A small network was shown many inputs. Here are its activations along a few directions, one row for each input.
In each table, some parts of the input vary, and every possible input appears once, in random order.
Descriptions start from the smaller parts, as in this example, which fits no table here: one of 3 separate values, together with either a single point or one of 9 places around a ring or (one of 6 places along a line, together with one of 8 places around a ring).
Shared parts are said once, and a part with two or three values counts as separate values.
(in the rows, 128 means zero)

Other details of the inputs vary at random and push rows far along two fixed directions, the same in every table; ignore that.

Rows:
row 1: [141 118 130 120 118 139 143 146 139 138 117 100]
row 2: [108  99 157 144 142 121 126 141 121 116 167 118]
row 3: [169 168  96 160 150  74 117  68  73 152 102 145]
row 4: [125 130 123 110 135 138 154 148 140 138 118 122]
row 5: [133 124 122 116 132 143 146 148 141 136 117 118]
row 6: [115 107 154 133 154 131 130 153 113 110 129 100]
row 7: [ 89 165 111  86  90 230  17  84 112  87 104 174]
row 8: [171 173  91 161 169 108 130  71  72 165  97 121]
row 9: [123 130 131 111 117 106 134 147 144 126 122 143]
row 10: [132 117 128 134 106 130 140 126 147 128 150 116]
row 11: [112  99 162 138 129 105 121 156 110 107 132 131]
row 12: [127 122 128 132 122 130 143 130 155 129 149 132]
row 13: [132 121 129 116 113 110 130 146 143 124 122 141]
row 14: [118 130 131 125 126 127 148 128 156 132 148 136]
row 15: [126 117 126 134 116 129 141 128 153 130 148 124]
Description of these inputs: one of 3 separate values, together with either a single point or one of 4 places along a line.
The inputs of row 11 and row 6 match in every part but the choice among 3 separate values. If row 9 is changed in the same way as row 11 into row 6, which row does it become?
> row 4
List by row number the other rows that have the choice among 3 separate values in common with row 14.
> row 2, row 10, row 12, row 15

Rows:
row 16: [132  90 148 122 118 113 181 173 166 136 142  93]
row 17: [148 138 124 160 152  78 140  99 103 138 141 133]
row 18: [155 155 110 144 132  96 127  89 101 145 114 138]
row 19: [109  96 158 115 123 129 136 172 139 116 132 111]
row 20: [121 110 131 109 111 141 148 165 167 130 127 126]
row 21: [100 108 149 107 124 160 107 158 135  99 129 124]
row 22: [123  82 153 134 113  95 168 171 163 121 158 120]
row 23: [111  91 154 120 123 131 134 173 140 115 132 114]
row 24: [181 129 118 160 139  34 179 119 116 161 124 114]
row 25: [122 166 118 147 141 136  86  74  90 128 131 153]
row 26: [ 97 125 126 102 110 206  94 134 145 108 131 131]
row 27: [131 174 102 138 150 168  86  72  93 130 115 134]
row 28: [ 91 142 118  82 108 206  83 134 152 108 119 149]
row 29: [129 177  99 126 140 160  99  82 100 133 105 150]
row 30: [171 138 112 156 135  68 153 105 108 152 119 130]
What do these inputs look like to the network?
> one of 3 separate values, together with one of 5 places around a ring
The inputs of row 24 and row 18 match in every part but the choice among 3 separate values. If row 21 is changed in the same way as row 24 into row 18, which row does it become?
> row 19
Which other rows does row 16 become when the choice among 3 separate values takes its other values? List them by row number.
> row 26, row 27
